A small network was trained on made-up records. Each row is its average activation on records with the value named, seen along a few directions.
Related values have similar rows: they may be neighbours, one step apart, or belong to one group.
Random noise pushes rows far along 14 fixed directions. That doesn't count. These rows show it; they differ only by the noise:
[ 257   32   82  316  176 -143 -470 -760 -291  430  108 -341 -141   97
  462 -212  562  373  253 -128 -548  -21 -219 -134  -94  446 -202]
[  56 -460 -198  146 -140  476 -250  385  165  -53  151  -76    5   45
 -272 -356   64  -25 -385  281  -32   62  -70  106 -248 -143  253]
[ -52   48   60 -171 -185 -392  335 -170   46  -91 -142 -249   74  213
   96  -85 -154  -50 -195  -96  -66  130 -112  139  201  367  321]
[-135 -328  -78  402  220 -233  149  419  237 -319  159  429 -162   81
  -49  355 -160 -434 -406  -93   18  230  331  -48 -314   74  -63]
[-400  -20 -237  -83  220  -61  490  157  -26 -133  -80  -92   97 -152
  237 -336   35  -84  -59  161   46   87  141   39  -42 -358 -121]
[-297  -76  448 -378  320 -937  230 -644  409  260 -376 -277  259  -44
   88   21 -189 -265  -68 -836 -136  -91   91   40  431  -74 -256]
[ 267  560  -27 -202   50 -104 -119 -269   75   81   47  203 -725 -286
 -103  365   74  -44 -359  202  602  502  263  -56  393   44  100]
[ -51  329 -212 -357 -161 -672  -47 -145  -18 -293 -317   -7   85   17
  269   34 -785 -124  259 -193  156  317  157   21  317  113 -218]
[ 156  252  201 -184 -481  414 -297 -167  182 -414 -414 -195 -255  167
  -17 -190  -19 -317   17 -221 -244  378 -392   82  545  395  223]
[ 416 -400    8   38    8  331 -589  855  559 -200  389  453  -56 -349
 -572  565 -509 -185 -354 -335  187   57  591 -147   -5  337 -101]
[ -67  -60  -46 -185  -84 -229  -99  256   90 -167 -303  120  218  415
  248 -313 -240   62 -356  132 -177   61   55   17 -204  -87  172]
[ -49  330   55 -155 -397  516  294  321   20 -263  -36 -275  428 -189
  237  -61   74  219  304   42 -748 -335   66 -141    5  201  192]
[ 201  -84  -18 -367  197 -398  -63  -70  162  103  183   28  -90 -308
  -34  356  -38  142 -763  136  114 -205  604   -5  -78  196  330]
[ 155   13  -25 -167 -341  590 -562  577 -121 -319 -270  226 -131  277
  -24 -429 -292   61  172  259  538  414 -220  193  301  118    8]
[  98 -146 -243   73  229  -79 -191  253  -93  -81  -30  437 -167  259
   40  -30  -72  -27 -134   28  208   29  121  -32 -255   60 -120]
[ -63    9 -237 -395  223  278  166  299  -19 -109 -386  448   92  283
  -85 -246  157  -40  -85  -84  -58 -596   24  -62 -273 -339   31]


Values of VOKA:
kes: [ -48  357  169  241 -119 -351  270  232  362  329  -12  202  -30  359
 -118  -18 -371  -17   13 -164  380  808 -167 -243  323 -231 -171]
nim: [  39   37  -30 -103 -128  577 -390   -8   32  422 -169 -212  -16   -3
 -200 -534  331  254  158  283   84  -15 -401   45  -43 -722  -76]
tobat: [-184   94  526  195  277  346  271   39   59   71 -147  149  -38  103
   87    6  709 -102 -193  -52 -272 -114 -141 -142  -39 -237    7]
ked: [-308 -394 -150 -160  491 -395  235  291  141 -143  288 -596  454 -627
  393 -354 -330   93 -351  164  -39  486  426   31   97 -140 -324]
lodev: [ 392  830  219   15 -229 -378 -376 -488 -249  437  434 -181  -29 -349
  297  526 -257  703  430  361   78  389  129 -299  142  -69 -196]
nika: [ 209   38  567  -46  213   47 -498 -363   14   36  127  -42 -138 -485
  283  511  106   71   99 -405  -54    3  374 -108  578  664 -375]
kubam: [ 126    4 -106 -543 -367  156 -666 -385 -165 -252 -442 -155   16  -60
   43 -243 -140  -14   29  240 -141 -391  -65  176    1 -238  235]
piz: [  85   49  -93 -135  411 -291  153  167  229  -48 -161  764 -239  477
 -374  326 -229 -345 -569 -326  478   85   50 -163    0 -144  -90]
reruv: [  77  -25  140 -251  477  122 -187 -203  404  -72 -444   52 -184  111
 -106 -272  257 -419  -93 -830 -343   64 -326 -166  251  -54 -367]
VOKA is arranged as a 3 by 3 grid.
Name the neighbours of reruv, in listed order.
Answer: nim, ked
Name the neighbours of kes, in listed order.
Answer: tobat, nika, kubam
Each value of VOKA is a pair of two hidden parts, and every pair occurs once (3 first parts, 3 second parts).
Changing only the second part turns nika into lodev. kes has the same second part as nika; what does that change turn kes into?
Answer: ked

Values of FUBO:
kuduk: [-187 -246   28  198  -32 -328  311 -141 -203  -63   -7  225  -89  257
 -130  294  -43 -263    7   10  354 -212  -35  219  -98  118  160]
tuzat: [-226  473  582  135 -265  -22 -101  -92  283  329 -161  -36  -66  -10
   80  -58  176   90   45  254   65  445  -38  -58  149 -733   15]
tam: [ 128   50 -435  105  -30  -73  208 -336   45 -285  223  -68 -295 -280
 -236  404  -59 -398  -53 -208 -280  -83   77  -74  -86  264   69]
vatur: [ 386  -11 -140  -41  255   98 -389 -112 -117  332  259   79 -279   -2
  -11 -104  208  378 -294  207  282  150   59  -92   -4  152  -19]
murud: [ -79   91   87  -53  -63 -256  383  298  199 -141  -67  -34   89  115
  237  -62 -187  -14 -163 -130  -87  327  156  -24  205  386   84]
mebed: [ 253  -39 -240 -310  289  -91 -179   99  115  199 -134  104  -38  378
   88 -405  196  300 -694  152 -174  -21  -31 -107 -351 -113  195]
podeb: [-120  139  387  -14  -16 -310   98   75  352  121  115  -87   21 -348
  -94  385  -82  -70 -284   33  117  224  337  -17  117 -222   81]
tirur: [ 110  110  279 -266  306   -1 -178 -200  -21   89 -273  -43   79  121
  396 -218  197  186  -57 -405 -236  -22  -49 -160  359  414 -225]
gel: [ -45  495  171  102  -88 -116  -33 -276 -324    1 -109  226 -117   74
  273  355  170  141  171  414  -28  -90   13  -74 -209 -308   65]
FUBO is arranged as a 3 by 3 grid.
How many steps from neighbour to neighbour lead from mebed to murud, at the fewest?
Answer: 3
Name the neighbours of tirur, in listed order.
Answer: kuduk, vatur
